A small network was trained on invented records. Each row is its activation on one of them, seen along a few directions.
Here are examples, each followed by its value of one field, T.
Other fields move the rows too, some of them a lot.
In the rows, 500 means zero.
Random noise pushes rows far along 3 fixed directions. That doesn't count. These rows show it; they differ only by the noise:
[463 580 564 500 290 379 514 623 420 522 331 334 524 501 433 544 497 577
 582 545 399 420 461 558 605]
[509 515 521 477 249 467 507 481 477 633 405 477 511 444 443 579 451 517
 492 450 456 559 523 525 573]
[461 590 566 509 284 366 510 637 415 517 328 322 529 511 425 542 499 585
 584 555 386 406 448 563 620]
[488 591 577 519 231 377 525 588 401 546 353 295 521 431 459 525 522 564
 570 527 411 453 538 552 590]
[486 507 470 489 274 457 439 518 536 662 412 620 548 629 325 643 365 550
 428 469 381 516 311 545 701]

[549 509 474 462 618 531 477 551 525 440 456 490 503 549 510 506 490 553
 513 534 533 450 422 513 482]
t6
[437 448 427 429 714 573 587 522 495 399 490 636 447 450 556 507 460 454
 588 428 557 594 427 488 337]
t7
[473 536 490 573 579 469 442 559 453 397 456 456 551 607 471 452 521 513
 493 543 447 397 408 524 551]
t7
[581 580 448 615 400 523 415 376 453 577 628 393 522 383 542 391 507 464
 385 495 472 581 606 374 502]
t3
[517 531 541 409 615 544 686 518 410 358 425 306 365 144 756 350 644 400
 708 435 630 574 788 459 212]
t9
[482 497 513 455 677 511 495 633 499 366 460 483 499 562 524 456 484 487
 592 522 531 444 406 511 484]
t9
[506 499 507 569 341 489 428 439 560 654 531 532 555 628 379 567 484 539
 370 493 411 415 441 496 645]
t5
[515 508 527 517 350 542 460 396 517 603 559 533 465 412 533 524 526 463
 419 411 532 606 636 487 475]
t2
[574 581 488 634 402 437 358 417 488 576 625 519 558 611 388 491 503 526
 334 508 438 463 433 527 641]
t2
[570 661 444 724 196 346 544 527 375 540 679 415 526 248 446 429 538 546
 391 423 428 691 506 465 632]
t1
[525 550 540 712 720 439 473 584 529 325 632 416 600 160 648 637 633 348
 432 635 510 657 316 451 489]
t4
[449 434 370 320 731 649 528 491 622 466 516 750 473 502 519 560 310 462
 495 434 560 684 415 355 349]
t3
[490 496 509 556 522 409 435 498 474 455 464 472 477 595 447 472 510 531
 509 615 483 358 488 508 582]
t1
[522 407 542 448 546 467 497 494 436 492 459 569 484 485 566 447 559 452
 530 494 534 407 488 398 389]
t8
[486 499 558 475 627 418 523 657 408 353 455 420 499 471 590 402 582 522
 606 508 531 368 395 413 409]
t8
[694 456 431 591 245 558 346 212 620 797 688 703 575 569 385 567 467 487
 193 423 414 574 521 490 682]
t6
[545 614 537 546 341 442 568 516 433 414 538 321 498 306 572 410 544 523
 509 516 471 483 608 526 496]
t4
[521 448 502 517 389 565 477 377 559 660 541 553 515 489 464 554 504 490
 409 422 508 530 575 457 520]
t5

Here are new rows. What is T for each?
[510 601 479 617 365 473 472 519 453 550 591 337 524 468 508 420 555 518
 448 545 393 480 543 392 527]
t3
[554 355 430 490 535 547 429 258 655 627 618 712 474 598 427 546 452 454
 333 456 525 567 538 446 565]
t1
[469 494 510 402 416 492 578 528 462 546 401 451 477 383 506 548 469 502
 598 455 550 582 563 500 433]
t5
[482 398 433 349 826 619 496 518 549 379 395 634 446 610 520 523 501 485
 583 565 609 404 392 479 328]
t6
[501 578 531 598 501 410 454 564 413 413 481 352 532 531 517 430 555 513
 495 566 454 411 496 531 531]
t7
[542 540 509 552 556 490 426 443 475 478 560 468 507 522 494 463 548 499
 458 494 529 476 530 494 480]
t2
[504 602 456 589 401 328 556 709 361 428 582 518 542 420 468 442 535 579
 545 449 391 505 237 446 553]
t8
[482 532 539 458 437 487 630 707 470 506 395 451 523 436 483 507 451 614
 648 504 488 564 477 567 407]
t6
[559 407 567 489 480 543 423 261 567 640 510 491 488 506 502 517 539 461
 416 515 517 447 690 468 476]
t5
